A small network was shown many inputs. Here are its activations along a few directions, one row for each input.
Each table varies a few parts of the input and shows all the possible inputs, shuffled.
Descriptions start from the smaller parts, as in this example, which fits no table here: one of 2 separate values, together with either a single point or one of 9 places around a ring or (one of 5 places around a ring, together with one of 6 places along a line).
Shared parts are said once, and a part with two or three values counts as separate values.
(in the rows, 128 means zero)

Other details of the inputs vary at random and push rows far along two fixed directions, the same in every table; ignore that.

A family of inputs:
R1: [168 144 159 124 143 144 150 110  69 113 106 164 160 103 158 160]
R2: [168 121 137 122 108 124 152 162 103 133 136 152 182 103 149 172]
R3: [ 78 179 112  77 142 179 140 150 184 134 166 103  53 170 110  70]
R4: [ 68  97  88 163 159  98  61  72 180 132 112  75  77 153  95  73]
R5: [169 122 149 121 104 120 157 163 101 132 136 158 174 111 150 172]
R6: [191 139 156 119 112 142 166 145  76 122 124 165 185  93 155 176]
R7: [ 48  53  55 181 129  59  34  95 206 144 122  45  75 164  75  64]
R8: [ 99  86 101 153 130 101  85  90 153 134 123  52  70 152  92  78]
R9: [ 86 188 129  74 152 185 149 128 166 125 165 100  51 165 113  69]
R10: [118 172 152  76 115 184 172 139 136 128 168  78  42 167 108  77]
R11: [151 135 130 117 110 133 150 171 119 130 141 170 184 106 148 167]
R12: [123  55  81 216 153  47  43  67 128 127  67 139 197  87 126 153]
R13: [135 159 129 110 133 156 146 157 137 128 135 170 157 114 145 147]
R14: [147 149 142 122 128 138 144 155 126 128 124 189 175 112 154 166]
R15: [ 65  46  68 183 119  56  49  89 183 144 120  26  64 160  72  66]
R16: [171 146 169 126 140 148 154 110  73 109 107 165 159 105 160 161]
R17: [159  38 107 215 120  38  67  81  92 134  67 129 191  93 125 171]
R18: [172 149 171 126 140 148 160 111  68 111 108 167 156 104 156 163]
R19: [134  43  87 193 117  43  68 111 121 142  95 114 176 108 123 155]
R20: [ 94 192 144  75 147 190 162 130 160 124 164 108  53 163 112  76]
R21: [164 142 149 106 116 145 159 141  95 127 134 137 138 121 140 146]
R22: [ 98  20  70 225 115  15  31  96 149 140  78 112 176 111 105 143]
R23: [103 157 132  77 114 166 164 161 161 137 183  71  47 174 103  78]
R24: [169 151 175 127 133 149 160 110  65 110 105 166 154 103 156 159]
R25: [132 158 143 113 123 147 149 157 133 127 131 174 148 122 141 149]
R26: [138 142 140 108 108 136 156 172 128 132 147 159 153 128 138 153]
R27: [ 91 194 148  73 141 189 162 131 157 122 162 109  50 163 113  73]
R28: [150 136 135 112 110 129 151 173 115 131 139 175 179 114 151 170]
R29: [171 148 156 126 141 152 153 112  73 109 109 161 166  97 159 158]
R30: [ 81 180 124  80 138 180 148 151 185 133 167 105  50 172 106  74]
Each input here is: one of 5 places along a line, together with one of 6 places around a ring.
Changing only the place on the line of 5 turns R4 into R9. The same change can be made to R8. Which row results?
Answer: R21
A walk changes only the place on the ring of 6. It starts at R25 and steps to R27. List the rest of the walk in order.
Answer: R24, R10, R15, R22
Which other rows does R22 become when the place on the line of 5 takes its other values? List them by row number.
Answer: R7, R11, R26, R28
Which other rows does R2 become when the place on the ring of 6 takes its other values? List them by row number.
Answer: R6, R11, R12, R13, R29

A family of inputs:
R31: [171 166 160  83 151 184 177 129  58 105 138 144 146 110 178 144]
R32: [117 182 160  44 132 199 190 129  98 118 181  50   6 185 123  58]
R33: [143  81 146 213 130  65  85  65  99 119  60 164 188  87 132 169]
R34: [ 55 115  79 162 155 130  59  51 194 124 107  40  28 154  67  31]
R35: [150 104  97 173 146 114  92  82 119 123  90 122 166  83 123 134]
R36: [176 206 169  26 117 209 230 233  84 121 190 202 179 123 195 182]
R37: [119  45  94 230 105  26  52 121 150 145  64 175 213  94 119 183]
R38: [110 120 105 147 114 101 106 155 168 136 130 171 181 112 127 150]
R39: [123  83  66 171 120  82  78 146 170 145 115 140 191 100 118 151]
R40: [ 95  76  68 195 119  64  52 125 183 142  95 142 172 114 105 136]
R41: [149  16  88 200  76  11  77 148 122 151 109 124 213  97 123 184]
R42: [ 35  71  75 207 149  82  25  24 200 130  85  15  10 167  47  26]
R43: [172 210 187  84 158 201 182 109  82 106 121 187 137 111 164 147]
R44: [ 57 105  61 109 115 124  94 153 222 145 183  32  61 168  82  51]
R45: [102 221 184  67 160 220 178 100 136 112 152 105   8 178 116  62]
R46: [141 230 186  50 163 225 197 127  83  98 141 174 103 133 167 120]
R47: [214 115 175 136 119 118 161 110  35 121 104 147 171 100 158 181]
R48: [135  69  75 162 100  82  89 161 155 142 126 121 188 105 123 153]
R49: [189  98 126 166 121 117 121 109  79 118  94 140 200  68 146 171]
R50: [104 171 155  70 115 167 172 173 165 138 175 117  58 182 116  98]
R51: [128 142 152 131 129 119 136 150 138 136 118 187 153 130 144 160]
R52: [170 199 163  75 167 197 187 129  62 103 133 177 153 105 181 152]
R53: [ 72 131  81 130 164 148  92  74 186 126 143  30  43 148  78  36]
R54: [ 64 103 118 151 130 112  91  66 171 128 131  25  17 175  64  39]
R55: [ 65 164 139  63 123 162 159 169 168 133 181  94  29 203 109  73]
R56: [126 120 117 143 141  97 106 145 114 129 105 211 207 105 162 181]
R57: [197 175 183  51  88 171 224 222  86 139 180 175 152 131 165 181]
R58: [130 194 181  75 127 169 189 190 109 124 146 217 149 138 169 169]
R59: [156 145 137 131 134 120 133 153 118 133 111 221 212  99 162 191]
R60: [104 182 165  83 116 197 172 119 147 122 159  68   8 173  89  55]
R61: [ 92  66  55 176 157  59  51 114 151 141 104 130 170 118 131 137]
R62: [133  80 140 206 162  67  74  49  74 108  46 169 177  97 151 164]
R63: [ 45  82  80 153 100  89  74 132 221 150 144  41  36 188  57  56]
R64: [141 208 200  62 137 211 204 120 105 113 156 114  40 168 127  92]
R65: [167  15 100 228 101  31  61  69  80 134  61  90 176  87 109 158]
R66: [107 202 127  66 178 215 156  93 150 118 162  68  23 162 112  50]
R67: [146 131 129 120 133 151 138 112 116 119 144  95 126 112 125 112]
R68: [204 191 180  73 145 206 203 138  60 108 143 157 150 103 174 158]
R69: [105 107 126 161 106  85 111 151 163 138 120 167 167 123 124 155]
R70: [ 61 141 101 132 155 150  89  66 186 120 133  53  35 157  79  34]
R71: [118 104 123 128 109 121 125 101 128 133 146  33  59 152  89  74]
R72: [155   9  81 211  74  11  66 146 120 152  91 123 212  96 116 186]
R73: [149 102 102 129 127 110 118 155 134 139 137 139 172 116 146 155]
R74: [167 157 166  58  94 152 203 212  80 134 174 166 149 139 167 173]
R75: [168 124 113 136 139 110 128 157 116 139 116 200 224  89 164 197]
R76: [106 104 126 139  91  96 125 165 166 142 148 127 131 144 110 135]
R77: [144 163 121  91 114 156 168 198 151 137 167 180 187 105 147 164]
R78: [169 119 179 147 138 114 145  97  43 108  85 176 165 108 164 176]
What do these inputs look like to the network?
Answer: one of 2 separate values, together with one of 4 places along a line, together with one of 6 places around a ring
Changing only the choice among 2 separate values turns R72 into R65. The same change can be made to R73. Which row results?
Answer: R68
Which other rows does R56 become when the choice among 2 separate values takes its other values? List them by row number.
Answer: R46
Which other rows does R35 become when the place on the line of 4 takes its other values? List them by row number.
Answer: R52, R53, R66

A family of inputs:
R79: [ 97 148 120 105 149 146 128 124 152 133 145 108  79 158 119  97]
R80: [137 114 123 131 146 123 117  89 103 128 116  81  86 137 123 103]
R81: [118 108 140 170 135  90 100  94 120 119  90 161 155 113 131 145]
R82: [100 118 111 137 158 113  95  99 148 133 115 120 109 143 124 109]
R83: [157  95 126 155 103  91 122 146 128 138 120 137 177 103 127 164]
R84: [140  87 113 179 116  75  90 111 127 138  90 148 164 109 120 158]
R85: [152 113 135 160 121 105 116 124 118 135  97 170 169 105 137 166]
R86: [139 103 119 149 137 102 108 125 117 135 103 154 160 117 144 159]
R87: [106 123 111 109 125 128 122 143 152 141 153  93  82 162 115  98]
R88: [122  91 125 175 111  78  95 110 119 128  93 145 153 118 120 151]
R89: [ 98 101  91 163 131 111  82 103 165 129 112 100 119 121 104 102]
R90: [134 110 126 167 131  97 108 107 126 135  98 155 158 111 123 152]
R91: [196 209 200  62 122 222 225 149  78 112 156 150 120 117 153 144]
R92: [116 131 110 107 127 137 129 151 150 137 156 101  99 151 121 104]
R93: [ 90 152 105 107 157 153 113 114 158 121 146 103  98 140 126  88]
R94: [168  95 131 169 129 118 115  81  85 112  98 123 173  87 130 149]
R95: [145  90 123 167 106  86 107 129 126 140 107 142 163 115 125 156]
R96: [150 130 135 156 139 115 117 112 122 125  98 174 181 100 142 160]
R97: [108 142 108 101 136 147 127 141 154 134 149 102  90 154 116 100]
R98: [165 221 206  38 122 218 236 202  82 112 168 206 137 134 182 167]
R99: [162  88 139 175 130  99 104  73  89 127  87 115 144 106 120 143]
R100: [115 148 125  92 130 151 141 145 143 135 150 118  89 158 122 108]
R101: [116 154 126 121 137 149 136 126 153 129 135 125 106 137 112 108]
R102: [173 219 213  49  88 210 245 209  89 116 177 197 138 132 165 167]
R103: [104 139 106 110 145 147 120 132 159 133 142 101  85 150 121  97]
R104: [157 131 134 138 116 123 133 143 121 130 114 163 168 108 131 162]
R105: [ 87 145 110 128 145 146 107 102 172 122 132  99  95 135 107  81]
R106: [130 113 145 167 125  96 116 111 107 121  98 170 165 107 135 160]
R107: [ 91 126  96 130 124 134 105 120 171 129 136  86  91 137  95  83]
R108: [ 92 147 103 107 150 152 122 124 154 125 149 101  99 140 120  91]
R109: [154 128 133 146 125 124 128 134 125 129 107 164 168 106 136 160]
R110: [142 117 136 162 137 100 107 103 121 130  92 172 170 106 135 158]
R111: [ 95 142 132  99 129 143 135 141 137 126 146 111  81 164 121 101]
R112: [ 91 149 137 103 146 145 139 128 135 121 143 120  85 157 126 102]
R113: [115 126 119  97 117 130 138 155 151 142 164  91  88 162 115 104]
R114: [122 110 105 115 121 113 121 149 150 140 155  94 113 144 117 113]
R115: [140  94 102 146 120 100 109 141 116 131 125 138 182 104 142 152]
R116: [ 99 145 108 111 153 147 123 123 157 130 145 103  88 152 118  95]
R117: [152 112 113 138 126 113 119 141 102 126 115 165 198  95 151 169]
R118: [104 119 105 134 117 125 113 133 171 139 141  83  87 149  98  93]
R119: [166 204 175  57  96 210 220 200 114 121 178 170 148 115 153 148]
R120: [125 124 110 123 151 138 115  89 122 125 129  59  68 145 115  81]
R121: [ 98 140 101 108 142 151 118 131 156 129 146 100  96 138 122  93]
R122: [ 83 127 127 138 127 128 111 113 159 127 126 100  71 156 103  91]
R123: [159 108 120 126 110 108 138 162 105 132 141 151 194  96 150 169]
R124: [157  94 157 173 123  97 112  78  71 114  85 127 151 105 133 150]
R125: [124 126 106 120 148 147 122  92 114 115 135  66  85 132 121  84]
R126: [110 126 134 118 141 133 128  89 104 117 124  70  61 154 120  81]
R127: [138 100 145 151  94  91 134 143 117 129 123 140 157 119 129 159]
R128: [ 97 151 110 109 159 149 116 114 161 126 142 107  87 152 124  91]
R129: [144 203 193  61 140 193 202 164  93 111 151 197 136 134 173 150]
R130: [137  88 127 154 114  85 114 138  98 129 113 153 170 124 147 164]
R131: [130 124 120 150 132 123 119 117 130 123 112 149 169  98 127 142]
R132: [146 100 141 135 105  94 139 156  97 130 127 151 172 124 148 171]
R133: [117 117 126 124 105 118 130 143 160 143 149  93  95 147 101 109]
R134: [159 102 128 146  98 104 135 152 117 131 126 149 195  87 136 168]
What do these inputs look like to the network?
Answer: one of 2 separate values, together with one of 4 places along a line, together with either a single point or one of 6 places along a line
Changing only the choice among 2 separate values turns R113 into R133. The same change can be made to R103. Which row results?
Answer: R109
Changing only the choice among 2 separate values turns R104 into R97. The same change can be made to R102. Which row results?
Answer: R130
Which other rows agree with R102 in the choice among 2 separate values and the place on the line of 4? List them by row number.
Answer: R81, R88, R106, R122, R124, R127
Which other rows agree with R117 in the choice among 2 separate values and the place on the line of 4? List them by row number.
Answer: R93, R108, R115, R121, R123, R125
Which other rows does R115 become when the choice among 2 separate values takes its other values? List them by row number.
Answer: R119
